These are the activations of a small neural network, seen along a few directions. Each row is one input.
In each table, some parts of the input vary, and every possible input appears once, in random order.
A made-up example of a description, with smaller parts first: values(2) and (point or line(9) or (ring(5) and line(6))).
Shared parts are said once, and a part with two or three values counts as separate values.
(in the rows, 128 means zero)

Other details of the inputs shift rows strongly along two fixed directions, in all tables alike. That doesn't count.

A family of inputs:
row 1: [122 241  83 121  73 156 120 114 182 100  85 143 179]
row 2: [115  78 156  90 154 208 104 164 136  89  91 112 101]
row 3: [104  91 174  88 142 209  89 141 132  85  91 104  98]
row 4: [139  29 223  80 190  64 126 124  93 123 227  89  83]
row 5: [113 211  92 107  94 150 125 163 217 130  68 134 162]
row 6: [140  68 147 139 131 167 145 147  41 103  61 152  79]
row 7: [100 211  78 136  59 149 146 115 168 117  60 131 185]
row 8: [127 108 183 145 146 176  44 139  76  81 106 131 148]
row 9: [144  24 208  89 192  85 138 102 107 139 230  93  46]
row 10: [130 152  86 166 113  51 146  82 123 168 235 115 156]
row 11: [111  28 201 104 201  75  95 128  91 140 243  81 123]
row 12: [125  18 188 105 214  76 106 156  95 143 238  85 123]
row 13: [122 105 152 116 109 198 108 137  64  49 107 103 145]
row 14: [157 189  81 151  75 122 150 129 148 159  47 176 138]
row 15: [104  78 126 132 126 192 155 161  71  62  74 102 124]
row 16: [106 224  98 118  86 148 129 122 190 115  64 128 189]
row 17: [146 202 123 132  96 121 124 149 211 149  61 179 131]
row 18: [129 120  73 125 163  67 143 105 171 219 220 140 108]
row 19: [107  97 132 133 105 202 130 129  52  36  99 112 116]
row 20: [120 101 161  93 155 179 110 175 107  70  76  98 159]
row 21: [157  86 178 106 158 150 100 167  78 104  62 144 111]
row 22: [115 142 114 136 148  73 136  82 187 207 227 118 113]
row 23: [121 211  83 114  82 181 107 106 205 113  99 150 118]
row 24: [119 127  68 180 139  57 198 103 126 183 212 114 138]
row 25: [152 208 114 143  78 151 100  97 206 136  84 186  79]
row 26: [151 105 204 110 131 159  66 144 107  74 103 146  89]
row 27: [140  91 173 155 113 170 127 118  41  59  93 143  77]
row 28: [114 128  37 116 124  75 231 103 112 163 203 104 127]
row 29: [141 199 118 165  64 124 148 105 162 140  58 163 149]
row 30: [136  21 185 116 225  72 120 151  67 133 230  68 140]
row 31: [119 206  94 164  90 167  72 103 199 152 105 184 122]
row 32: [114 230  92 111  69 157 100 128 205 106  93 144 155]
row 33: [122  83 123 102 128 188 123 161  64  89  70 109 148]
row 34: [126 196  81 191  87 138 123 140 163 160  65 153 185]
row 35: [ 89  83 147 126 119 199 143 131  63  57  83 105 126]
row 36: [139 140  77 131 163  40 149 117 142 203 207 122 164]
row 37: [162 107 206 120 138 161  79 141  75  61  92 133 104]
row 38: [163 147 119 118 152  26 189 115 168 170 195 124 136]
row 39: [126  74 177 155 118 162 139 120  60  77  67 136  91]
row 40: [144  96 215 117 145 153  93 141  94  84  69 127 119]
row 41: [129  17 156  87 181 101 183 140  58 110 231  48 142]
row 42: [161 131 107 139 123  36 206 108 145 176 193 122 134]
row 43: [ 97  99 185  81 138 186  80 160 122  74  90 101 137]
row 44: [108  77 171 163 132 162  72 140  68  96  82 115 155]
row 45: [129  70 139 151 142 170  79 164  53 120  71 128 144]
row 46: [124 163 111 133 138  52 119  99 169 172 248 129 141]
row 47: [138  70 168 154 132 167 151 150  64  84  68 139  88]
row 48: [146 190 118 137 101 147 128 133 214 161  61 177  88]
row 49: [112 213 110 168 100 129  91 118 183 149  71 152 189]
row 50: [116 209  70  96  95 150 122 156 196 146  67 145 155]
row 51: [127 132  66  77 150  88 181 112 179 187 215 109 103]
row 52: [118 149  76 181 115  67 176  71 108 164 239 123 128]
row 53: [131 150  72  80 151  59 189 122 150 170 206  93 161]
row 54: [128 126  93 136 163  68 148 105 192 205 223 131 117]
row 55: [147  83 180  95 151 150  87 172 105 113  72 154  93]
row 56: [119  84 159 120 163 161  55 180 102 129  90 141 129]
row 57: [111 190  45 190  87 148 143 127 128 169  64 176 145]
row 58: [169 152 109 141 101  44 183  74 128 152 218 125 121]
row 59: [102 197  73 207  69 142 135 102 147 147  67 150 154]
row 60: [159 121  99  98 151  57 175  96 171 207 204 146  71]
Each input here is: values(3) and line(4) and line(5).
Q: The inputs of row 27 and row 39 match in every part but the line(4) part. If row 26 is changed in the same way as row 27 into row 39, which row does it become?
A: row 4
Q: Change only the values(3) part in row 29. List by row number the other rows that result.
A: row 7, row 44
Q: A walk changes only the line(4) part. It starts at row 28 and steps to row 15. List the rest of the walk in order.
A: row 35, row 19
Q: Change only the values(3) part in row 36. List by row number the other rows that result.
A: row 21, row 53
Q: Change only the line(5) part in row 45. List by row number the other rows that result.
A: row 18, row 36, row 56, row 57
Q: A walk changes only the line(5) part. It starts at row 2 and steps to row 5. List the rest of the walk in order.
A: row 20, row 41, row 15

A family of inputs:
row 61: [131 128 126 134 125 131 129 136 135 130 121 125 133]
row 62: [121 115 132 126 131 131 122 129 114 129 120 128 125]
row 63: [119 124 126 123 128 131 122 130 125 130 121 123 134]
row 64: [137 126 139 131 130 129 116 123 128 131 123 134 124]
row 65: [120 126 125 119 126 134 124 128 125 125 122 122 130]
row 66: [133  46 152 103 193  73 155 125  88 138 240  82 113]
row 67: [134 160  88 137 109  89 163 107 162 169 157 136 136]
row 68: [126 118 133 135 128 134 122 129 107 125 124 131 131]
row 69: [127 121 126 130 134 135 128 132 121 130 120 136 126]
row 70: [128 131 142 116 135 131 127 131 137 132 120 124 127]
row 71: [122 134 131 123 126 132 120 136 141 127 134 131 126]
row 72: [128 121 126 128 123 135 129 132 128 129 121 126 134]
row 73: [137 140 128 121 127 124 114 128 142 131 123 133 133]
row 74: [123 115 133 122 130 134 123 128 113 124 122 126 120]
row 75: [129 133 122 124 133 137 130 132 130 121 125 125 128]
row 76: [124 135 130 127 123 129 121 134 138 128 130 137 119]
row 77: [124 126 128 120 129 134 123 130 124 120 123 119 126]
row 78: [128 125 136 137 131 134 121 117 132 131 128 132 120]
row 79: [128 168  84 127 119  93 161 109 166 160 162 130 142]
row 80: [126 123 131 125 128 133 124 129 117 122 120 126 117]
row 81: [125 122 132 132 131 127 121 134 122 130 119 128 124]
row 82: [140 135 132 124 127 123 113 128 135 130 121 137 125]
row 83: [130 130 124 135 135 128 128 135 129 132 121 134 126]
row 84: [133 127 125 125 124 137 133 131 129 121 124 121 127]
row 85: [131 130 124 128 133 135 132 130 124 124 123 132 120]
row 86: [125 131 131 133 130 133 120 118 141 131 131 127 129]
row 87: [128 128 134 137 127 122 131 131 126 124 121 132 128]
row 88: [120 129 131 131 128 135 120 126 141 127 134 126 125]
row 89: [136 125 126 131 122 135 134 128 124 124 122 129 118]
row 90: [127 121 135 127 125 130 133 125 118 116 123 130 124]
row 91: [131 140 128 117 125 129 117 135 144 129 128 136 132]
row 92: [122 128 132 136 127 133 122 124 136 129 132 132 118]
row 93: [128 133 127 130 125 136 126 128 119 117 128 122 134]
row 94: [128 131 131 125 125 130 135 127 127 114 125 123 130]
row 95: [125 131 125 128 123 136 125 127 119 121 127 124 138]
row 96: [124 127 131 123 124 130 134 126 126 116 124 125 133]
row 97: [124 126 122 126 134 135 127 133 129 128 123 129 135]
row 98: [125 120 136 131 126 128 131 128 118 121 121 132 128]
row 99: [131 130 129 135 125 133 128 126 113 120 128 128 125]
row 100: [123 126 131 127 125 127 132 128 127 122 123 127 137]
row 101: [128 123 125 126 133 135 130 129 121 125 124 134 123]
row 102: [122 129 127 128 130 127 121 135 131 131 121 123 133]
row 103: [123 127 127 132 125 135 122 129 118 125 124 126 141]
row 104: [133 120 127 128 121 135 133 127 122 127 122 130 121]
row 105: [134 136 132 128 129 128 118 123 139 133 124 130 133]
row 106: [130 126 135 129 126 129 134 127 119 114 123 128 121]
row 107: [129 129 132 142 127 129 122 133 116 126 123 130 131]
row 108: [128 123 131 133 125 135 125 125 109 121 126 129 128]
row 109: [130 123 125 124 121 138 131 129 128 123 123 124 130]
row 110: [133 135 130 121 125 129 117 135 137 129 126 141 124]
row 111: [129 171  91 142 115  86 154 112 161 162 164 127 149]
row 112: [134 125 128 138 125 128 131 134 129 132 119 132 125]
row 113: [126 132 131 133 127 124 131 132 133 124 122 126 136]
row 114: [131 125 146 119 135 130 127 130 129 133 118 129 118]
Q: The inputs of row 89 and row 84 match in every part but one. If row 87 is changed in the same way as row 89 into row 84, which row does it become?
A: row 113
Q: The inputs of row 62 and row 63 match in every part but one. If row 106 is changed in the same way as row 62 into row 63, which row does it become?
A: row 94
Q: What do these inputs look like to the network?
A: values(2) and (point or ring(6) or (line(4) and values(5)))
Q: A walk changes only the line(4) part. It starts at row 85 and steps to row 101. List the rest of the walk in order.
A: row 69, row 83
Q: Change only the values(5) part in row 72. List by row number the other rows that result.
A: row 63, row 97, row 100, row 103
Q: Change only the values(2) part in row 108. List by row number the other rows that result.
A: row 95
